Each row has a name. After each piece below comes the name of the row it's from, unless a question asks for something else. Each question is about the rows just above it. Places in a row count from 1.

[115 140 118 136 138 131 124 133 125 112 107 137 128 138 129 121 136 138
 124 136 122 143 110 118 131 145 138] -> k_50
[154  97 158 126 108 132 137 118 121 164 164 120 132 108 118 134  99 112
 134 108 138  91 137 145 120  91 108] -> k_469
[ 86 162 101 162 158 145 117 143 112  82  59 161 129 161 125 103 144 162
 113 153 110 171  74  96 137 177 157] -> k_150
[139  79 185 194 113 180 140 119  68 167 119 165 145 119  81  95  48 137
 119 104 130  79 166 126 116  90 114] -> k_201
[158  75 184 159 102 158 143 114  92 181 157 139 140 105  95 117  61 117
 130  97 139  69 183 143 115  75 102] -> k_656
[135 165  80  44 130  66 120 131 198 107 168  75 110 123 179 173 205 104
 143 143 134 161 112 144 136 146 130] -> k_139
[154 112 138  98 111 111 133 120 145 153 173 103 126 108 136 148 128 106
 139 115 139 106 158 149 124 101 111] -> k_760
[ 95 181  74 105 156 103 113 143 158  74  92 123 117 154 157 134 190 142
 125 159 116 187  71 110 141 183 155] -> k_907
Where do [154  97 158 126 108 132 137 118 121 164 164 120 132 108 118 134  99 112
 134 108 138  91 137 145 120  91 108] appear? | k_469
Changed k_907: [ 95 181  74 105 156 103 112 143 158  74  92 123 117 154 157 134 190 142
 125 159 116 187  71 110 141 183 155]. Place and old value: | 7, [113]

[ 84 231 117  50  81] : k_78
[161 183 157 120 144] : k_335
[161 184 157 120 144] : k_139
Where in the named rows is [183]? | k_335, 2
Does one of the named rows hold [ 84 231 117] side by side, in this order? | yes

[144 152  97 192 174  52]  k_201
[115 174  54 122 188 106]  k_760
[ 79 103 161  81 152 149]  k_150
[172 154  96 152 116  93]  k_245
[ 63 173 137  57 137 124]  k_469
[ 77 139 155  68 130 153]  k_139
[144 152  97 137  81 177]  k_656
[129 145  79 158 143  93]  k_78
[142 109 157 208 115  69]  k_50
[ 94 142 123  28 183 172]  k_907
[152  56 108 202 105  53]  k_335
[115 174  54  93 132 185]  k_33
Changed k_33: [115 174  54  93 133 185]. Place and old value: | 5, [132]
Does one of the named rows hold [109 157 207 115  69] side by side, in this order? | no

[ 93 115  89  95  91] -> k_760
[112 136 137 122 124] -> k_201
[102 148 136 119 141] -> k_33
[121 136 130 111 122] -> k_335
[ 49 123  26  45  24] -> k_150
[105  96  83  97  94] -> k_245
[156  74 126 144 100] -> k_907
[ 52 101  40  58  45] -> k_469
Among the named rows, does one hold [112 136 137 122] next to each other, in this order? | yes
Where does [ 52 102  40  58  45] differ from k_469, and what was there? | 2, [101]
[95] is at row and place | k_760, 4
Row and place of [141] in the named rows: | k_33, 5
[148] is at row and place | k_33, 2
Where does [112 136 137 121 124] differ from k_201, and what was there? | 4, [122]
Changed k_33: [102 148 136 118 141]. Place and old value: | 4, [119]

[ 73  70  81  48  67 123  94] -> k_150
[130 150 179 149 137 176 164] -> k_907
[104  98 119  79  90 149 142] -> k_201
[ 99 120  68 102 126  80  88] -> k_33
Row and place of [98] in the named rows: | k_201, 2
Where in the named rows is [142]? | k_201, 7

[153 167 144 148 137 124 118 101 189 172 120  95 158 148 130 127]  k_656
[163 155 149 119 131 123 127  40 167 175 106 152 139 147 203 116]  k_150
[164 184 152 160 143 124 115  86 219 163 118  79 171 159 132 125]  k_907
[173 160 133 112 114 101  73  96 216 165  71  79 176 116 141 143]  k_245
[153 167 144 148 137 124 118 101 189 151 120  95 158 148 130 127]  k_139
[130 132 129 130 129 128 127 127 133 130 127 125 131 130 128 128]  k_50
[152 151 153 144 142 131 138  69 169 160 127 130 142 159 165 116]  k_78
[163 155 149 119 123 123 127  40 167 175 106 110 144 130 128 132]  k_33
[168 181 164 171 154 130 133  61 222 172 130  92 169 178 152 115]  k_201
[163 155 149 119 123 123 127  40 167 175 106 152 139 147 180 116]  k_335
Changed k_33: [163 155 149 119 123 123 127  40 167 175 106 110 145 130 128 132]. Place and old value: | 13, [144]
Does one of the named rows hold [128 127 127 133] side by side, in this order? | yes
Where does [163 155 149 119 123 123 127  40 167 175 106 111 144 130 128 132] differ from k_33, and what was there? | 12, [110]
Does one of the named rows hold [101 189 151] side by side, in this order? | yes
Row and place of [86] in the named rows: | k_907, 8

[219 172  72 136] = k_760
[206  95  67 114] = k_907
[132  61 130 221] = k_50
[208  74 104 208] = k_139
[156  45 206 208] = k_150
[209 200  69 210] = k_656
[175 145  45  73] = k_245
Where in the named rows is [74]? | k_139, 2
[219] is at row and place | k_760, 1
Does one of the named rows hold [206  94  67 114] side by side, in this order? | no
[221] is at row and place | k_50, 4

[128 122 129 133 105] -> k_50
[130 171  97 123  33] -> k_245
[116 122 146 125 119] -> k_335
One entry of k_335 was changed: [116 122 145 125 119]. Where, and from what? | 3, [146]
Where does [116 123 146 125 119] differ from k_335, and what was there? | 2, [122]
[129] is at row and place | k_50, 3
Changed k_50: [128 122 128 133 105]. Place and old value: | 3, [129]
Among the named rows, does one hold [146 125 119] next to each other, in this order? | yes
One entry of k_50 was changed: [128 122 129 132 105]. Where, and from what? | 4, [133]
Among the named rows, does one hold [146 125] next to each other, in this order? | yes

[ 41 107  42 134]  k_33
[ 41 107  93 134]  k_139
[101  99  78  30]  k_50
[106 163  65  85]  k_656
Changed k_139: [ 42 107  93 134]. Place and old value: | 1, [41]
Among the named rows, does one hold [ 41 107  42] next to each other, in this order? | yes
One entry of k_33 was changed: [ 40 107  42 134]. Where, and from what? | 1, [41]
[93] is at row and place | k_139, 3
Row and place of [30] in the named rows: | k_50, 4

[ 99 151 100 153 143 140 100 121 145 155 144 103  96 126 129 135 128 156
 117 136 141 133 144 146 117]  k_50
[ 99 151 100 153 143 140 100 121 145 155 144 103  96 126 129 135 128 156
 117 136 141 133 144 113 135]  k_139
[118 126 113 126 127  92 118 121 146 126 124 114 115 120 145 137 144 156
 116 143 124 137 121  99 141]  k_760
[139 184 157 183 176 147 147 178 138 186 175 158 148 189 120 158 122 130
 189 139 188 141 188 158 140]  k_335
[100 204 123 201 193 186 114 196 172 204 190 134 135 207  93 191  96 162
 205 176 213 174 210 181 176]  k_245
[ 94 158 101 156 153 178  99 152 166 156 151 110 123 154 105 174 105 166
 150 178 164 172 160 150 178]  k_469
[113 165 119 165 158 139 119 141 149 168 155 121 105 149 139 138 139 156
 143 129 157 127 158 131 206]  k_78
Where does [118 126 113 126 127  92 118 121 146 126 124 115 115 120 145 137 144 156
 116 143 124 137 121  99 141] differ from k_760, and what was there? | 12, [114]
Where in the named rows is [207]? | k_245, 14
q: [118 126 113 126 127  92 118 121 146 126 124 114 115 120 145 137 144 156
 116 143 124 137 121  99 141] | k_760
One entry of k_139 was changed: [ 99 151 100 153 143 140 100 121 145 155 144 103  95 126 129 135 128 156
 117 136 141 133 144 113 135]. Where, and from what? | 13, [96]
Where in the named rows is [93]? | k_245, 15
Among the named rows, does one hold [100 153 143] next to each other, in this order? | yes
Where does [113 165 119 165 159 139 119 141 149 168 155 121 105 149 139 138 139 156
 143 129 157 127 158 131 206] differ from k_78, and what was there? | 5, [158]

[149 129  98 136  37  95 180 102 140 198 127  70 118 141 107  88] -> k_50
[187 134 104 116  37 183 111  82 126  86 143 134 165 191  78 194] -> k_139
[ 89  77 129 169  37 136 145 188 109 105  89 146  75 150  64 102] -> k_33
[149 116  86 113  37 116  84 165 131 100  86  91 134  86 177 154] -> k_760
[ 89  77 129 169  37 136 145 188 109 105  89 146  75 150  64 191] -> k_907
[ 89  77 129 169  37 136 145 188 109 105  89 146  75 150  67 116] -> k_78
[ 72  87 110 118  37 109 110  30 187  99 191 118  96 161 161  64] -> k_469
[ 25  79  83 102  37 159 101  26 183  74 197 146 140 137 170  47] -> k_335
[ 47 122  71  93  37 211 139  69 165  90 180 169 196 128 150  57] -> k_150
[ 70 116 191 157  37 124 131 163  83 130 108 185  94 133  84 133] -> k_245
Does one of the named rows hold [ 95 180 102] side by side, in this order? | yes
Is [183 112  82] printed in one of the named rows, side by side and in this order? | no
Changed k_50: [149 129  98 136  37  95 180 102 140 197 127  70 118 141 107  88]. Place and old value: | 10, [198]

[105 106  66 112  31  59 141 149] : k_335
[ 47  72  48 138  40 117 100  91] : k_201
[157  57 153 188  56  78  78  59] : k_760
One entry of k_201 was changed: [ 47  72  48 138  39 117 100  91]. Where, and from what? | 5, [40]
Row and place of [40] in the named rows: | k_201, 5
[105] is at row and place | k_335, 1
Row and place of [31] in the named rows: | k_335, 5
Row and place of [112] in the named rows: | k_335, 4

[128  48 197 122 122] : k_469
[127  57 197 124  97] : k_760
[127 163  99 158 200] : k_33
Among the named rows, does one hold [ 57 197 124] next to each other, in this order? | yes
Changed k_469: [128  49 197 122 122]. Place and old value: | 2, [48]
One entry of k_469 was changed: [128  48 197 122 121]. Where, and from what? | 5, [122]
Is [163  99] printed in one of the named rows, side by side and in this order? | yes

[59 61 66 70] : k_139
[142  41 200 141] : k_33
[179 217  88  99] : k_78
[125  68 155 231] : k_469
[118  40 191 152] : k_245
[141 165  69  43] : k_150
[152  44 159  62] : k_335
[ 72 143 133 223] : k_656
[108 220  77  76] : k_201
[ 64  92  73 142] : k_907
Does one of the named rows hold [108 220] side by side, in this order? | yes
Where in the named rows is [92]? | k_907, 2
[77] is at row and place | k_201, 3
Row and place of [62] in the named rows: | k_335, 4
Where in the named rows is [69]? | k_150, 3

